A small network was shown many inputs. Here are its activations along a few directions, one row for each input.
Each table varies a few parts of the input and shows all the possible inputs, shuffled.
Descriptions start from the smaller parts, as in this example, which fits no table here: values(3) and (point or ring(9) or (line(6) and ring(8))).
Shared parts are said once, and a part with two or three values counts as separate values.

Other details of the inputs shift rows strongly along two fixed directions, in all tables alike. That doesn't count.

Table:
x1: [ -28    6  -12  -75   -6  -58   18  100  -31 -100   33   13]
x2: [ 11 -64 -43   4  54  61   1 -42 -84  45  78  13]
x3: [ 23 -93 -51 -33  10   3   1  -1 -20 -23  61  42]
x4: [-18  29  13  20 -14 -26  -5  19  13  17 -20  -8]
x5: [ 65 -89 -49 -45  10  76  12 -44 -33 -17  44  32]
x6: [ 11  29  16  25  -7  10  -1 -35  13  32 -30 -23]
x7: [-33  52   5  24 -13  -1  -7  27   8 -19 -11 -11]
x8: [  0  19  44   6  10   1   6 -23  15  18 -29  -4]
x9: [ -5   3  13  14  -1 -27  -4   7  15  21 -15 -12]
x10: [-12  57  35  -5 -17  -8   2  30   3 -12 -37 -36]
x11: [-47  62   5   4  -7 -12  -6  46   7 -37 -13  -4]
x12: [ 34 -73 -22 -53   7 -13   5  15 -18 -21  40  19]
x13: [ 17  14  18  28   4  28  -2 -59  12  36 -25 -13]
x14: [-14  45  22  -7 -19 -11   1  39   2 -18 -28 -39]
x15: [ 22 -13 -25  33  -3  29   1 -42   8  33  -5  -7]
x16: [  6 -10   6  -8  -6  -8   7   5   5  11  -6  -8]
x17: [ 29 -11   5  -5  11  52   4 -36  -6  -3  -6   5]
x18: [ 27 -28   0  -3  -1  17   6 -30   4  26   3   7]
x19: [-32  46   3  20 -20  -3  -8  27   3 -15 -21 -19]
x20: [  0 -13  -3   8   0 -24 -10  10   6  11   3   4]
x21: [ 17  -5 -31  40 -11  48 -10 -31   3  27  -3  -1]
x22: [-41   3   1 -79   7 -81   3 102 -17 -88  31  27]
x23: [  6   3  30  -2   4 -23  -5  -4  13  19 -14 -11]
x24: [-21  11   8  39   7 -17 -16 -11  24  19   3   6]
x25: [ 25 -14 -16  24  -3  31   0 -48   7  34  -5 -12]
x26: [-28  40   3  26 -13 -17  -6  10  10   0 -19 -16]
x27: [-44  48  24  19  -9 -38  -2  34  19  -7 -12  -4]
x28: [  2  12  48   7  18 -12  -5 -25  18  20 -25  -5]
x29: [ 22 -46 -43 -72 -10   4  20  61 -40 -69  34  10]
x30: [-46  57   8   2  -1 -33  -4  36   9 -30 -11   0]
x31: [ 18  -9 -29  39  -5  27  -7 -40   5  32  -1   2]
x32: [ 18 -32 -19  11  -3  14   6 -19   6  26   5   6]
x33: [ 42 -90 -16 -84  19  -7  15  12 -32 -42  49  36]
x34: [  9  31  32  20  10  17   1 -45  12  21 -35 -13]
x35: [-13   3  -5  55  -8  14 -11 -39  23  45  -7   3]
x36: [ 24 -20  12  13   6  29   2 -55  11  40  -8   7]
x37: [-49  40  13 -12  -1 -44   0  50  11 -30  -1  12]
Description of these inputs: point or (line(4) and line(9)).
- A walk changes only the line(9) part. It starts at x37 and steps to x27. List the rest of the walk in order. => x35, x4, x32, x16, x18, x36, x8
- A walk changes only the line(9) part. It starts at x11 and steps to x7. List the rest of the walk in order. => x19, x21, x29, x14, x10, x5, x17

Table:
x38: [-24  25 -11  87  -3  15 -20 -49  40  64 -12   2]
x39: [ 13 -29  -9 -57  15 -14   9  30 -29 -39  27   9]
x40: [ 11  26  46  40  -2   1  -3 -50  33  60 -51 -22]
x41: [ 18 -46 -43 -24  -3  13   4  10 -26 -26  36  14]
x42: [-33  52  23  40   0 -19 -14  -2  11  14 -21 -22]
x43: [-23  70  50  14  -7 -29  -9  21  25  -2 -50 -32]
x44: [ 52 -72 -17 -77   5  15  26  -2 -24 -46  26  25]
x45: [  3 -56 -63 -47  11   0  11  28 -38 -50  68  44]
x46: [-65  65  20  -3 -12 -47  -2  79  -1 -33 -10  -9]
x47: [-31  33 -13  19  -9  -9  -4  18  15 -15  -1   6]
x48: [-35  21  19 -48 -13 -72   2  89 -11 -61   4  -6]
x49: [-17  66  39  34 -10 -15 -10   3  21  30 -50 -43]
x50: [ 26  -5  19 -11  -4   8  12 -19  -3  14 -23 -18]
x51: [ 38 -28   6   7  15  34   8 -69   0  39  -4   1]
x52: [ 42 -83 -34 -46  13  13   7  -3 -18 -17  43  31]
x53: [ 31 -51   5 -78   7   0  26  29 -34 -43  20  16]
x54: [-29  38  18 -27 -13 -44  -1  63  -4 -55 -11  -9]
x55: [ 10 -21 -56  72  -1  61 -11 -70  14  60  17  14]
x56: [  56  -70  -36   54   21  101  -14 -115   11   82   24   24]
x57: [-42  66  38  50 -10 -12 -17   8  19  23 -35 -26]
- Changing only one part turns x54 into x44. The same change can be made to x57. Which row results? => x53
- Describe the family of inputs behind these rows. => line(4) and values(5)
- Which other rows does x48 become when the line(4) part takes its other values? List them by row number. => x38, x40, x52

Table:
x58: [-21 -11  37 -84  -2 -88  27  88 -21 -29   6   4]
x59: [-46  75  -1  46  -2 -34  -1  -2  23  -1 -32 -14]
x60: [ 46 -55 -52 -21   7  40  -9  -7 -41  -8  33  -6]
x61: [ 23 -43 -64 -36  13  -1   8  -6 -15 -55  54  32]
x62: [ 22  10  22   1  -6   1  13  -2 -16  24 -27 -43]
x63: [ 26 -28 -11  29  35  77 -24 -75  -1  31  19  23]
x64: [ 13 -20  24  53  13   3 -10 -57  26  83 -13  -4]
x65: [-35  30  44  22   2 -55 -30  24  20  16 -17 -26]
x66: [  8  41  41  74 -29  21 -23 -45  62  52 -65 -18]
x67: [ 46 -54 -67  16  22  39 -12 -79   5   4  34  30]
x68: [-44  62   0  17 -25 -16  14  47 -26   5 -17 -38]
x69: [ -5 -52 -51  77   9  46  -9 -75   7  87  44  38]
x70: [ 38 -60   2 -61  25  31   6 -11 -36 -40  36  35]
x71: [-26  24 -15 -43 -11 -31  15  93 -48 -52   5 -26]
x72: [ -9  53  32  27 -12 -10 -19   7  -1  17 -41 -66]
x73: [ 40 -16 -12  41  14  24  11 -99  27  46 -15   3]
x74: [ 26 -19  29  -1  26  46  10 -53  -4  25  -3  11]
x75: [-62  73  42  -4  12 -20   1  56 -12 -33 -19  -5]
x76: [ 13   0  22  52  27  69 -26 -91  19  49  -7  -3]
x77: [  9  -4  23 -37 -29  -9  28  26  25  -5 -33   6]
x78: [-18 -37 -19 -67   9 -59  -2  92 -28 -62  63  22]
x79: [-22  63  41 -34  -9 -72  31  22  14 -18 -47 -21]
x80: [-22  35  56  46  -1 -46 -27  -6  26  47 -35 -23]
x81: [-13  69  12  67 -12  17 -21 -15   9  50 -34 -57]
x82: [-28  64  81 -27   5 -20  21  14   3  10 -48 -17]
x83: [-22  17  -2 -56 -29 -37   2 106   5 -84  10   7]
x84: [ 53 -69 -29 -73  -3   4  14  31 -58 -48  36  -4]
x85: [  3  57  26  71   1 -11 -14 -76  46  45 -53 -26]
x86: [ 35 -73 -33 -56 -16  17  -2  27   1 -59  32  27]
x87: [-26  58  29   8 -27 -28 -22  56  37 -28 -43 -17]
x88: [ -4  49  44 -12 -19 -26  23  20 -11  30 -50 -53]
x89: [-50   4  -2 -22   5 -64  -1  85 -16 -31  25  10]
x90: [  0 -17 -38  39 -17  48  -6 -16  27  16   3  25]
x91: [  4 -52 -62   2 -28  47  14   0   0  -9  36  49]
x92: [  2 -45 -79 -26   1   3  29  -8 -29 -41  54  47]
x93: [ 33 -79 -45  33  25  36 -33 -60   4  51  47  32]
x94: [-66  74  36  27   1   2   7  17  -5   4 -15  -1]
x95: [ 47 -80 -21 -78 -13   9  30  38  -6 -54  22  34]
x96: [  1  -4  -1   1  25  44 -10 -20 -11  -5  29  20]
x97: [ 31 -41 -39 -15  12   3  -3 -43   0 -29  25  13]
- Describe the family of inputs behind these rows. => values(5) and line(8)
- Changing only the values(5) part turns x88 into x82. The same change can be made to x81. Which row results? => x96
- Changing only the values(5) part turns x83 into x61. The same change can be made to x77. Which row results? => x79
- Which other rows does x64 become when the values(5) part takes its other values? List them by row number. => x62, x73, x74, x95

Table:
x98: [ 16 -14   9 -18   4   0   5  -2  -6   1   0  -3]
x99: [-4  0 -4 -4 -1 -4  2  7 -8 -9  4 -1]
x100: [  7   7  18 -17   0  -8   8   4  -5  -5 -12 -11]
x101: [ 0 -6 -5 -3  2  8  1  0 -2 -3  6  8]
x102: [ 17 -14   8 -20   4  -2   6  -7  -2  -5  -3   1]
x103: [  6 -16 -13  -3   6   8  -1  -3  -5   2  13   9]
x104: [-49  91  51  19 -16 -50  -7  46  23  -3 -52 -38]
x105: [  2  -6  -8  -8   0   1  -3   8  -4 -13   8   3]
x106: [-2 -5 -3 -6  1  3 -1  5 -5 -9  8  6]
x107: [  1 -11  -8   0  -1   0   0   2  -3   3   8   4]
x108: [ -4  -3  -2  -8   0 -12   1  11  -2 -13   5   3]
x109: [-3 -7 -4 -8 -4 -2  4 10 -4 -9  6  6]
x110: [  3  13  27   0  -1  -1   3  -6   6   9 -20 -11]
x111: [  5 -17 -11  -3   5   7  -3  -4  -6   1  15   7]
x112: [  5   7  -3  65   1  31 -13 -66  28  59 -15  -2]
x113: [  4  -9 -10  -3   4   3   0  -3   0  -3   8   9]
x114: [-3  2 -5 -7 -1 -3  5  9 -5 -8  3  1]
x115: [ 19 -11   7 -14   1   6   4  -7  -1  -1  -6  -4]
x116: [ 1 -7 -6 -1  3  1 -3 -4  0 -4  8  6]
x117: [ 0 -2 -8 -7  3  2  3  4 -7 -7  6  3]
x118: [  4  -8 -10   1  -5   4  -1   1   0  -2   5   3]
x119: [-1 -4 -9 -8 -3 -4  5  8 -8 -9  6  2]
x120: [-15  18  13   8  -4  -9  -2  10   3  -2  -9  -6]
x121: [-4  9  0  2 -2 -2 -3  8  3 -3 -4 -2]
x122: [  6 -16 -14  -4   3   5   3  -7   1  -2  12  11]
x123: [  1  10   2  63   3  28 -16 -55  22  59 -15  -8]
x124: [-4 -2 -4 -6  0 -5  2 11 -2 -2  5  2]
x125: [-4  4  0  1 -4 -5 -3 10  1 -7 -2 -3]
x126: [-5 -1 -1 -6 -2  0  4  9 -1 -6  3  5]
x127: [-1 -2 -7 -5  2  1  0  3 -8 -9  8  1]
- Describe the family of inputs behind these rows. => values(5) and (point or ring(5))
- Changing only the values(5) part turns x124 into x126. The same change can be made to x98. Which row results? => x110
- List by row number the other rows that have the values(5) part in common with x100. => x99, x114, x117, x119, x127

Table:
x128: [ 23 -47 -43 -53  13  53  20 -12 -14 -51  40  61]
x129: [ 26 -61  -1 -21 -15  -2  -7  20  19  11   6  14]
x130: [  4 -64 -34 -17   9  37  -6   3 -50 -26  64  17]
x131: [ 29   3 -25  29 -20  61 -13 -12  36  16 -30 -14]
x132: [ 33 -22 -51  47   3  27 -22 -77  15   7  17  16]
x133: [ -2 -13  21 -10 -35 -28  -2  56  13 -29 -20  -2]
x134: [-33   1  23  12  13 -11 -23  22 -24  10  14  -7]
x135: [ 23 -34 -27 -19  31 -42 -14  -8  15   4  31  15]
x136: [  10   53  -22  109    3   33  -37 -100   52   60  -39  -21]
x137: [-19  18  -5 -10  -9 -63  -4  27   4 -61   4  -9]
x138: [-30  46 -10  -2 -28 -26  27  38 -22 -11 -10 -17]
x139: [ -2  -1 -10 -10  11 -33  21  24  -6  44   8   0]
x140: [ 43 -20  34 -30  29  49  25 -81  -8  14 -13   6]
x141: [ 30 -77 -56 -22  10 -18  -2 -21 -13 -43  50  35]
x142: [-16   7  15  27  -3  34   7 -56  31  12  -1  27]
x143: [ 17  10  -9  16 -35  34 -13  10  28   2 -32 -12]
x144: [-12  61  -1 106  20  90 -39 -69  18  80 -22 -36]
x145: [-14   9   6 -33  -2   9  17  14  -1 -52  12  40]
x146: [-30   5  21  25   9   0 -19  18 -27   3  15  -7]
x147: [-18  35   1  21   8  31 -22  21 -27  -7   4 -14]
x148: [ 10 -39 -29  -4  12 -38 -11 -18   5 -17  26  16]
x149: [-37  61  66   1  21 -38   2  16  44  27 -30  12]
x150: [-51  56  65  15   2 -34   5   6  34   5 -35  12]
x151: [ 44  -1  12 -17   5  11  37 -40 -39  30 -23 -35]
x152: [ 23 -51  -2  11 -25  11 -11  -7  25  23  -6  10]
x153: [-19  47  13 113   2  70 -42 -77  10  81 -15 -25]
x154: [ -7  21 -37  -6 -21   7  26  17 -23  -3  -6  -9]
x155: [-41  21  44 -33  11 -36   6  20  21  -5  -7  21]
x156: [ 40 -46   2   0  -4   8 -12   5  35  43   0  11]
x157: [ -8  46  28  25 -47  -5 -17  31  35  -4 -45 -25]
x158: [-43  43  16  31 -23 -44  21  24 -10  18 -35 -19]
x159: [-47 111  14 -37  -4 -87  -6  99  13 -91 -37 -47]
x160: [ 38 -26  23 -10  34  55  -8 -56 -51  30   9 -35]
x161: [ 35 -84 -52 -38  27 -27  -8 -15  -7 -22  57  37]
x162: [-29   3  27  12  23  -9 -27  19 -17  30  17 -10]
x163: [  4 -14   7 -18 -41 -14   1  50  15 -39  -7  -6]
x164: [ -9  43 -34   9  -8  16  27  16  -8   6 -14 -22]
x165: [ 59 -17   8 -27  22 -12   1 -56 -16 -16  -9 -26]
x166: [-31  22  38 -27  27 -42 -21  70 -21   4  18 -13]
x167: [ 19 -83 -55 -45   7  -3  32   5 -37  14  54  30]
x168: [ 17 -71 -66 -32 -14  16  40  -2 -41 -17  55  24]
x169: [-20  40   3 -40  13  15  20  36   7 -59  -8  20]
x170: [-40  29  45 -12  -1 -29  16  26  15 -35 -15  28]
x171: [-27  -2  -4 -22 -14 -50  30  44 -26  -3   3  -2]
x172: [ 60 -17  43 -15 -16  24   5 -29   2  17 -47 -39]
- Changing only one part turns x131 into x164. The same change can be made to x156. Which row results? => x139
- Describe the family of inputs behind these rows. => values(5) and (point or line(8))
- Which other rows does x129 become when the values(5) part takes its other values? List them by row number. => x155, x161, x162, x167
- A walk changes only the line(8) part. It starts at x166 and steps to x162. List the rest of the walk in order. => x134, x146, x130, x153, x147, x144
- List by row number the other rows that have the values(5) part in common with x169. => x128, x140, x142, x145, x149, x150, x155, x170
- Which other rows does x160 become when the values(5) part takes its other values? List them by row number. => x140, x151, x165, x172
